These are the activations of a small network on made-up records, seen along a few directions, one row for each record.
After each row come some of the record's fields: LEZUM, FEDUS, MUNI, VUGUN, NUM.
A field that a record lacks is left out.
The largest differences between rows may come from other fields.
(in the rows, 500 means zero)
Random noise pushes rows far along 16 fixed directions. That doesn't count. These rows show it; they differ only by the noise:
[213 262 449 391 370 601 239 436 513 376 651 447 413 500 596 601 506 490
 468 303 646 609 383 414 317 461 544 694 553 580 654 554 316 449]
[611 499 603 785 539 503 452 525 454 544 331 723 402 415 491 268 339 134
 379 830 355 365 668 441 514 516 591 452 378 543 511 584 478 589]
[437 457 623 553 655 566 572 434 627 639 711 523 717 533 422 311 548 431
 538 723 596 574 508 185 326 503 648 502 465 502 512 376 272 329]
[355 428 382 445 251 423 536 500 634 364 514 574 539 674 229 468 648 495
 534 446 511 488 372 733 559 777 474 203 515 405 361 289 396 643]
[663 447 607 396 499 640 595 350 339 469 471 365 402 451 647 611 620 463
 518 611 518 598 685 499 397 392 498 684 601 528 660 552 539 616]
[675 733 423 518 589 510 698 425 415 665 397 636 473 369 525 394 549 484
 484 605 567 319 530 405 564 458 487 449 519 691 512 593 509 627]
[574 621 586 751 410 408 229 564 512 396 568 532 860 566 388 546 421 673
 592 577 542 573 458 350 137 171 356 528 361 497 484 333 908 352]
[256 375 261 675 312 310 520 340 672 555 727 602 536 659 199 197 309 392
 372 526 651 258 266 514 231 459 620 116 345 635 376 475 536 474]
[585 638 495 377 422 616 703 462 209 747 385 643 586 395 616 476 481 663
 468 650 611 262 646 451 382 478 476 448 528 717 459 531 607 471]
[638 499 642 602 732 498 456 474 496 337 493 236 394 442 643 394 614 282
 651 608 465 717 581 360 590 305 509 598 558 392 575 511 345 510]
[424 403 567 477 437 669 527 424 568 558 513 438 506 519 515 661 587 452
 503 678 505 387 538 486 290 556 629 474 543 471 482 481 534 527]
[394 462 398 433 372 658 554 361 506 630 401 639 320 407 576 597 553 502
 354 453 559 390 638 542 603 625 477 450 641 522 485 550 318 674]
[538 634 405 748 446 497 493 491 419 554 336 487 502 464 478 335 516 446
 480 744 583 398 690 466 430 421 306 199 370 406 371 339 537 480]
[655 477 387 492 622 488 589 755 443 344 446 512 541 781 431 497 512 728
 749 378 637 760 426 491 771 574 502 590 447 494 349 516 378 456]
[428 446 456 396 384 795 438 511 532 489 334 613 571 491 551 736 690 558
 567 311 726 388 489 397 504 505 581 514 514 696 583 550 374 665]
[492 576 508 489 510 393 141 692 187 562 575 509 268 228 455 655 586 395
 505 568 422 520 223 517 518 535 213 775 477 481 687 513 664 466]
[415 540 523 464 382 540 489 637 485 429 341 589 600 554 556 507 525 595
 567 534 440 443 565 569 550 668 510 377 552 448 305 392 441 462]
[424 416 298 534 556 636 619 555 520 558 273 316 312 514 630 559 702 398
 503 348 571 191 464 406 586 398 656 326 375 610 441 623 535 598]

[509 477 355 494 472 466 628 439 596 423 412 487 373 560 435 446 563 372
 476 427 463 462 496 669 627 639 534 341 481 451 471 519 392 683]  <LEZUM:loni FEDUS:betir VUGUN:beto>
[420 340 305 448 387 472 500 467 453 305 532 520 491 624 354 247 682 318
 391 432 627 657 471 469 369 621 424 489 246 575 749 372 283 559]  <LEZUM:kipa FEDUS:betir VUGUN:remut NUM:lep>
[521 280 596 530 401 443 512 542 292 532 478 563 476 568 631 413 191 576
 390 377 355 583 710 549 563 323 530 623 491 481 432 610 675 395]  <LEZUM:bobip>
[605 486 394 712 577 500 447 482 440 549 499 480 435 538 418 498 390 502
 511 497 688 538 507 399 551 263 381 462 423 522 483 577 553 518]  <LEZUM:kipa MUNI:deri VUGUN:zosas NUM:lopi>
[420 355 599 665 364 528 360 442 636 272 430 531 685 621 571 326 488 410
 361 429 425 588 743 359 327 317 579 438 387 496 553 346 458 475]  <LEZUM:loni FEDUS:betir VUGUN:remut NUM:lep>
[365 482 476 325 309 513 529 499 547 461 485 399 511 540 446 621 488 557
 600 541 566 252 345 786 366 675 607 253 561 534 399 516 565 520]  <LEZUM:kipa FEDUS:betir VUGUN:remut NUM:lopi>
[610 259 669 463 487 577 671 426 519 432 543 379 550 744 532 547 322 526
 610 514 500 651 709 650 593 399 660 415 649 362 314 562 481 501]  <LEZUM:bobip FEDUS:fil VUGUN:tibo>
[448 345 537 315 512 489 590 427 126 726 723 139 492 417 600 491 540 580
 511 473 630 477 506 448 277 222 419 529 483 521 589 457 701 246]  <LEZUM:loni FEDUS:fil VUGUN:tibo NUM:lopi>
[521 709 693 487 322 378 439 399 377 432 497 396 644 348 522 424 519 471
 572 707 406 370 524 648 321 387 339 208 648 473 397 292 681 488]  <LEZUM:loni MUNI:ranel VUGUN:sud NUM:lopi>
[650 436 643 595 522 495 669 394 679 543 614 425 580 681 356 619 462 589
 510 723 412 547 633 583 377 494 631 456 547 348 404 463 709 547]  <LEZUM:litok FEDUS:betir VUGUN:remut NUM:lep>
[335 391 538 472 501 483 557 411 562 670 595 511 432 458 545 413 584 559
 290 426 393 588 662 427 619 569 451 500 559 341 474 351 344 438]  <LEZUM:litok MUNI:ranel VUGUN:sud NUM:lopi>
[466 418 572 607 491 650 283 649 386 523 298 465 361 421 526 568 527 384
 553 649 549 439 656 611 688 569 366 299 444 333 395 410 301 453]  <LEZUM:litok MUNI:ranel VUGUN:sud NUM:lopi>
[479 419 651 463 516 536 517 439 415 537 509 231 465 421 644 539 442 435
 614 575 495 394 513 545 449 291 556 349 631 450 421 575 605 439]  <LEZUM:kipa FEDUS:betir VUGUN:remut>
[265 480 527 559 456 498 404 714 506 400 361 513 515 493 651 363 479 498
 509 506 361 561 634 465 681 692 453 384 536 284 265 343 263 346]  <LEZUM:loni>
[504 500 473 482 416 472 645 473 478 483 538 703 673 595 356 290 510 434
 421 584 481 538 506 444 390 638 521 509 420 584 559 412 457 545]  <LEZUM:loni>
[412 396 579 447 352 503 523 379 486 551 541 410 532 486 527 499 451 503
 464 476 474 399 603 593 424 353 516 303 616 456 396 431 559 471]  <LEZUM:loni FEDUS:fil VUGUN:tibo NUM:lep>
[603 619 630 406 529 580 566 350 360 725 545 665 458 242 453 449 442 432
 588 644 685 393 503 501 644 503 466 403 684 666 551 606 291 607]  <LEZUM:litok MUNI:deri VUGUN:siveb NUM:lep>
[753 742 445 531 662 293 510 478 529 422 703 657 554 555 303 424 268 594
 723 578 692 516 131 525 468 419 577 586 533 802 526 762 560 566]  <LEZUM:litok MUNI:ranel VUGUN:sud NUM:lep>
[586 453 246 548 492 468 710 413 499 524 491 480 403 643 449 500 634 630
 337 308 529 670 632 452 596 428 360 592 407 450 560 447 605 639]  <LEZUM:loni>
[621 611 443 659 591 620 387 465 455 537 489 594 405 425 478 474 442 451
 552 730 765 634 543 346 439 503 376 614 447 567 652 595 321 564]  <LEZUM:litok FEDUS:betir VUGUN:remut NUM:lep>
[603 511 516 599 484 481 596 481 550 364 455 415 568 663 470 403 486 512
 536 718 477 588 666 596 367 573 512 410 375 385 431 385 525 458]  <LEZUM:bobip MUNI:ranel VUGUN:sud NUM:lopi>
[409 473 549 390 637 612 334 662 421 425 564 409 345 422 585 659 529 355
 634 636 524 510 244 462 466 674 589 747 548 535 599 647 351 425]  <LEZUM:loni>
[561 473 538 514 532 415 371 426 727 278 595 520 666 572 433 511 634 510
 507 121 476 698 392 371 565 246 527 619 526 587 660 441 467 614]  <LEZUM:loni FEDUS:betir VUGUN:remut NUM:lopi>
[447 407 677 509 491 545 296 800 312 361 358 510 460 475 573 436 323 253
 653 731 397 406 420 599 455 719 657 535 416 508 469 604 441 355]  <LEZUM:loni FEDUS:fil VUGUN:tibo NUM:lopi>
[650 551 608 216 535 432 695 676 378 270 435 563 586 617 519 389 718 494
 587 501 289 678 460 548 579 823 640 799 463 601 635 451 443 552]  <LEZUM:loni MUNI:deri VUGUN:siveb NUM:lep>
[318 446 453 600 335 527 292 436 681 381 498 361 444 541 398 603 616 413
 459 642 499 437 512 720 376 588 346 165 496 217 356 226 405 472]  <LEZUM:bobip MUNI:ranel VUGUN:sud NUM:lopi>
[331 623 429 377 430 590 351 522 393 447 498 361 500 387 670 677 625 676
 548 449 583 615 513 483 447 535 225 576 647 358 489 375 415 397]  <LEZUM:loni>
[504 455 470 670 553 636 550 470 654 670 558 641 555 637 462 601 328 614
 365 717 461 530 666 419 356 599 535 551 486 364 342 474 519 396]  <LEZUM:loni FEDUS:betir VUGUN:beto NUM:lopi>
[823 872 359 629 753 384 684 331 551 571 572 506 452 420 459 472 407 616
 543 705 579 604 488 445 438 414 370 663 549 519 549 656 619 538]  <LEZUM:kipa MUNI:deri VUGUN:siveb NUM:lep>
[545 739 579 525 443 410 518 376 525 523 400 483 690 320 624 436 690 619
 384 454 369 495 750 403 385 362 309 475 473 447 596 282 689 513]  <LEZUM:litok MUNI:ranel VUGUN:sud NUM:lopi>

Here are new rows. What are their fields?
[454 604 633 465 467 690 483 347 442 590 414 520 592 319 691 411 492 492
 541 622 693 337 698 394 452 349 511 284 664 603 442 479 236 454]  <LEZUM:loni MUNI:deri VUGUN:siveb NUM:lep>
[589 558 594 486 506 566 670 413 583 654 440 450 538 443 311 474 799 410
 566 619 568 335 531 542 645 573 470 119 491 454 453 296 412 672]  <LEZUM:litok MUNI:ranel VUGUN:sud NUM:lopi>
[416 558 383 442 593 466 511 491 480 461 602 495 312 449 562 409 455 372
 474 661 495 486 334 457 404 664 526 624 530 550 546 614 345 464]  <LEZUM:loni>
[631 489 393 759 651 510 539 475 652 464 501 409 485 639 370 484 498 371
 547 555 600 433 413 374 446 272 591 397 328 563 470 581 591 578]  <LEZUM:loni MUNI:ranel VUGUN:sud NUM:lopi>
[209 507 466 254 436 427 548 220 516 657 855 492 537 393 604 284 333 627
 388 478 646 527 470 474 285 549 472 461 743 527 501 465 191 236]  <LEZUM:bobip FEDUS:fil VUGUN:tibo NUM:lopi>
[546 510 481 513 399 403 440 303 354 398 735 424 513 485 461 423 385 518
 472 688 587 687 501 530 122 356 316 624 517 499 652 445 627 443]  <LEZUM:loni>
[476 479 376 326 464 387 624 404 292 512 527 390 302 410 522 262 579 418
 482 386 639 462 414 581 539 517 447 446 434 675 680 566 382 571]  <LEZUM:litok MUNI:ranel VUGUN:sud NUM:lopi>
[518 771 469 404 533 460 577 366 601 357 470 620 434 415 709 407 365 515
 487 627 439 477 486 537 373 647 598 685 686 700 550 704 373 584]  <LEZUM:litok MUNI:ranel VUGUN:sud NUM:lopi>
[657 499 659 286 501 462 750 246 463 642 709 380 574 423 466 561 635 579
 453 516 447 539 560 530 385 406 544 614 654 531 679 466 653 583]  <LEZUM:loni FEDUS:betir VUGUN:remut NUM:lopi>
[325 262 441 412 267 523 530 411 496 464 523 344 276 591 381 571 548 458
 509 440 594 522 526 791 592 662 473 242 562 351 460 443 384 639]  <LEZUM:litok FEDUS:betir VUGUN:remut NUM:lep>
[411 401 489 469 474 385 450 696 431 421 384 566 359 488 534 454 433 343
 478 356 278 398 388 635 735 631 586 483 493 482 410 602 506 545]  <LEZUM:loni>
[403 442 647 340 451 653 440 545 427 701 698 643 706 457 278 566 600 543
 612 682 761 478 352 405 338 714 526 503 472 640 601 368 301 412]  <LEZUM:litok MUNI:ranel VUGUN:sud NUM:lopi>
[404 468 516 396 495 455 375 451 443 395 635 445 533 388 616 468 448 375
 495 383 499 496 291 370 218 360 606 782 473 712 762 694 594 452]  <LEZUM:bobip>
[404 693 511 509 590 485 516 591 652 628 558 496 623 472 491 666 583 671
 501 621 338 450 429 417 463 653 436 517 583 286 325 351 615 363]  <LEZUM:loni>
[429 324 650 559 441 675 193 662 325 438 502 480 510 516 501 634 329 472
 729 630 708 631 486 529 522 453 422 482 555 401 411 503 335 378]  <LEZUM:loni>
